Each row below holds a small network's activations on one input, seen along a few directions.
In each table, some parts of the input vary, and every possible input appears once, in random order.
Descriptions start from the smaller parts, as in this example, which fits no table here: ring(8) and (point or ring(9) or (values(3) and line(6))).
Shared parts are said once, and a part with two or three values counts as separate values.

Other details of the inputs shift rows strongly along two fixed directions, in all tables alike. That doesn't count.
To show where, the next rows are all for the same input, with only those details redrawn:
[ 16 -15 -11  -7  -7 -19   6  17   3  23  -2]
[ -9 -27  11 -18 -23 -14 -20 -13  -6   2  21]
[ 12 -12 -10  -5 -11 -20   4  16   2  20  -2]
[  5  -1 -13   3 -19 -22   0  15   0  15  -7]
[  8 -51  13 -36  -4  -8 -12 -11  -1  15  29]
[-23  20  -4  14 -45 -26 -21  -1  -8  -7  -2]
[-14   8  -5   6 -35 -23 -17   1  -6  -1   1]

Table:
row 1: [17 -8  4  4 16  8 10 18 21  4 -2]
row 2: [ -2  -5  13 -22  -6  15 -11 -20 -23 -23  26]
row 3: [-11 -32  24 -12   4  23 -24 -41 -16  -1  23]
row 4: [ -7  21  -6  36 -14   4  -2 -10  -9  -5 -15]
row 5: [ 20  11  -3 -16  23   8  13  14 -14   9   0]
row 6: [-1 10  6 15  1  4 -2 15 17 -8 -3]
row 7: [ 1 14 -2 27  4  3  4 -9  2  5 -4]
row 8: [ 12 -11   4  17  -3 -13 -14  -5 -15  11  -2]
row 9: [-25  26  -2   6  -3  -7  -4  -4 -10 -13 -33]
row 10: [ 10 -12  -8 -12  23   2  15   2   2   3 -25]
row 11: [ 8 -3  0 10 17  6  5 21 22 -1  3]
row 12: [ -8  20   0  23  -3   1  -5  15  17 -14  -2]
row 13: [ -3  10  -4  17   8   9   1  -1 -11  19 -18]
row 14: [  8  -8   6  -6  20  14   1  25   5  16 -15]
row 15: [-3 13 -4 29 12  0  3 -6  5  4  3]
row 16: [-36  13  16  24 -16   4 -29 -40  -6 -25  26]
row 17: [ -3   5   0  14  -7  11  -3  22   1  -6 -19]
row 18: [ 12  -7  -4  -6  24  -5  19   0  13  -1 -16]
row 19: [  3  32   0   9  -1  -4  13   5  -3 -16  12]
row 20: [-22  35 -11  13 -25  -6  -3  -4  13  -4   2]
row 21: [ -2 -11  10  10  -1  14  -7 -25  -8   0   8]
row 22: [  5   0 -10   0  27  -9  14   2  16  -6  -8]
row 23: [  5   2 -19  -4  12   0  13   8  23  14  11]
row 24: [  6 -10 -12  -9  20   1  13   3  -2  -1 -27]
row 25: [-35  33  -4   4 -27   0  -7  -1  -4   8 -10]
row 26: [  4  -9   5   1   5  16  -4  17   4   0 -11]
row 27: [-22  23   7  30 -34   4 -16   6   0 -28 -13]
row 28: [28  5 -5 -8 14  6 22 11 -5 -1  5]
row 29: [ 20   0   1 -11  29   1  24   9   2  -3  26]
row 30: [-28 -12  12 -26 -13  12 -14 -20  -4   9  17]
row 31: [ 39  -1  -2 -11   9 -18   3  21 -14   4   4]
row 32: [  8 -13  11   6 -11 -11 -24  18  -2  -7  -5]
row 33: [  5 -45  15 -41   2  16  -1 -25   9  12  31]
row 34: [-25 -10  15 -19 -20   8 -19 -32  10 -11  34]
row 35: [ 0 -3 -5 -2 23 -8 12 -3 14 -9 -4]
row 36: [ -6   8 -17   0   0  -1   6   1  21   6  13]
row 37: [ 17   4  -2 -20  19  11   8   9 -17   4   6]
row 38: [ 12  -8  -8  13  16  13  11  -1  -8  18 -13]
row 39: [  1   4  -1  10  14  11   1  -4 -11  24 -15]
row 40: [ -2 -40  18 -32  12   9  -6 -30  -1 -16   9]
row 41: [  7  -9  -8  -4 -15 -20  -1  11   0  15  -2]
row 42: [20  9 -3 -4 26 -2 26 14  2 -2 19]
row 43: [-32  25  -1   7 -10  -6 -11 -10 -14 -21 -28]
row 44: [15  0 -3 18 21  5 11 -4  7 17 -1]
row 45: [ 25   5  -7 -12  17   9  17  13 -11   3   1]
row 46: [ 10  14  -1   0  -6   5  11   1 -13 -18   8]
row 47: [ -4  15  -5   8  10 -11  10  -3  10 -13 -19]
row 48: [22 10 -2 -4 18  1 23 11  0 -3 13]
row 49: [ -1 -33  17 -21  -2 -19 -24 -17 -12 -15   4]
row 50: [-30  -6  24  -6 -14  17 -34  -9  -9 -19   8]
row 51: [ -9 -29  11 -27 -13  13  -7 -25   5   1  26]
row 52: [-12  15 -13   1 -14   3   9   6   4  13 -12]
row 53: [ -7  14  -9  10  -6  -7   6  -4  -1 -18 -28]
row 54: [ -4   5 -15  -4  -8   6  11   6   6  17  -9]
row 55: [-12  20   4  25 -22   6  -9  12   4 -18 -15]
Describe the family of inputs behind these rows.
> values(5) and (point or (values(2) and line(5)))
Changing only the values(5) part turns row 44 into row 6. The same change can be made to row 4. Which row results?
> row 27
Changing only the values(5) part turns row 21 into row 28. The same change can be made to row 3. Which row results?
> row 45
Which other rows does row 54 become when the values(2) part takes its other values? List them by row number.
> row 52
Which other rows does row 23 become when the line(5) part takes its other values? List them by row number.
> row 20, row 25, row 33, row 52
